These are the activations of a small neural network, seen along a few directions. Each row is one input.
Each table varies a few parts of the input and shows all the possible inputs, shuffled.
A made-up example of a description, with smaller parts first: ring(5) and (point or line(9) or (values(3) and line(4))).
Shared parts are said once, and a part with two or three values counts as separate values.

Other details of the inputs vary at random and push rows far along two fixed directions, the same in every table; ignore that.

A family of inputs:
row 1: [ 28 -15 -34  -9 -11 -62   0 -16   1 -30 -69]
row 2: [  4 -16 -25  14  11 -43 -25 -18 -24 -53 -65]
row 3: [  3  20   8   0  -6 -20  -6 -16 -17  53  18]
row 4: [ 22   4  -5   6 -10  17 -24  14 -50   9  18]
row 5: [  4   8  -8  -8  12  36 -32   4 -26  12  20]
row 6: [  6   5 -21  -9 -15  31 -34   0   4  -4  30]
row 7: [-19  10  18  16   5  19 -20 -13 -14  29  28]
row 8: [-51 -13  10   7 -17  37  37  41  31   4  32]
row 9: [ -8  25  -6  -1 -18 -32  -8 -14  -9  40  28]
row 10: [ 11   8 -20   6 -22   5 -27  17 -41  -4  28]
row 11: [  4 -11  -4  -4  -1  47  21  49  18 -13  16]
row 12: [-68 -21  23 -29  41  54  77  46  82  -4  17]
row 13: [-79 -24   9 -30  23  35  63  34  67  -9  12]
row 14: [ -3 -20  16  18  19 -62   3 -43 -21 -22 -60]
row 15: [-14 -15   2  17   8 -74   0 -41 -12 -35 -49]
row 16: [-55  -2  22 -28  35  37  82  48  59  26 -12]
row 17: [  5  22 -32 -31  -6  -3 -12  13 -13  27  28]
row 18: [ 15  15  29   4   2  -3  -6 -33  -4  17  19]
row 19: [ -1  12 -21 -29   4   9 -22  -1 -18   1  39]
row 20: [ 15  20   8   0 -16  -6   7  -8  28  42  32]
row 21: [-67 -41  29  10  57  10  78  28  56 -51 -98]
row 22: [ 14  11  17  28 -13   8 -25 -26  16  12  28]
row 23: [-25   3 -15 -47  29  37  32  47   9  31   8]
row 24: [-19  16   3  22 -11  -5 -32 -22 -13  13  31]
row 25: [-12   5  22  24 -13  14  -3   8 -30  29  32]
row 26: [ 22 -26 -23  -8  -1 -50 -11 -30  -4 -55 -57]
row 27: [ 49 -11 -21  -2   2 -56   5 -14   9 -28 -71]
row 28: [-47 -37   4  21  11 -24  30  -4  40 -49 -68]
row 29: [-23  10   7  24 -25   2  -6  10 -21  16  42]
row 30: [ 46  26  -7 -22  -3   5 -11  -2 -13  30   8]
row 31: [ 43   8  -8 -17  -2   9 -25 -15   3  -3  30]
row 32: [ 22 -24  18  53 -17 -51  11 -17   1 -38 -57]
row 33: [ 34 -12   0  17  18 -22 -16 -23 -16 -47 -78]
row 34: [ 41  12   6   9 -15  26 -17  12 -33   2  15]
row 35: [ 37   9  -9   4  -6  25 -37  -9   4  -5  21]
row 36: [-17 -14 -16 -11 -14  40  16  47  11 -16  18]
row 37: [ 18  14  32  33 -22  10  -5  -5 -21  19  22]
row 38: [ 20   8  -7 -23  12   8 -28 -13 -34  11  23]
row 39: [  5  17  -5  -1 -34 -25  -7 -20  12  37  27]
row 40: [ 39  16   4 -21   7  17 -22 -16 -18   4  20]
Description of these inputs: values(2) and line(4) and ring(5).
Question: The inputs of row 18 and row 21 match in every part but the line(4) part. If row 38 is changed in the same way as row 18 into row 21, which row does it become?
Answer: row 5
Question: The inputs of row 30 and row 40 match in every part but the line(4) part. If row 39 is changed in the same way as row 30 into row 40, which row does it become?
Answer: row 13
Question: Change only the values(2) part in row 3. List by row number the other rows that result.
Answer: row 23
Question: Change only the values(2) part in row 22. List by row number the other rows that result.
Answer: row 35
Question: Change only the ring(5) part in row 29. List by row number the other rows that result.
Answer: row 8, row 25, row 32, row 37

A family of inputs:
row 41: [ 25 -14  23  53  -4 -30 -14 -28 -18 -33 -53]
row 42: [-35 -27 -31 -32  34   1  27  35   5 -41 -50]
row 43: [-32 -33  19  23   8  17  35  18  38 -45 -31]
row 44: [ 19  19   4  33 -51  12 -50 -16 -34  22  66]
row 45: [-21   6   9 -21   4  17  31   6  56  22  30]
row 46: [ 64  30  -9 -16 -16  31 -49 -15 -27  30  46]
row 47: [-49  -7  -4 -25   4   5  48  26  44  18   7]
row 48: [ 28  -6  13  17   5 -70   7 -48   5 -10 -73]
row 49: [-43  -3  27   8  19  56  27  40   0  12  26]
row 50: [ 44  27 -32 -17 -31  14 -51   2 -28  22  59]
row 51: [ 54 -17 -20   0  -4 -39 -19 -28  -4 -51 -60]
row 52: [-42   4  16 -25  31  15  50  24  25  33   5]
row 53: [ 55  33 -11 -16  -8  17 -49  -9 -52  33  46]
row 54: [ -2  -5 -11  14   1 -91  -9 -44 -16 -13 -56]
row 55: [-66  -8   6   4   8  46  15  37   5   1  36]
Question: Describe the family of inputs behind these rows.
Answer: values(3) and ring(5)
Question: The inputs of row 41 and row 55 match in every part but the ring(5) part. If row 48 is changed in the same way as row 41 into row 55, which row does it become?
Answer: row 54
Question: Change only the ring(5) part in row 46. List by row number the other rows that result.
Answer: row 42, row 50, row 51, row 53
Question: Change only the values(3) part in row 45. List by row number the other rows that result.
Answer: row 43, row 51
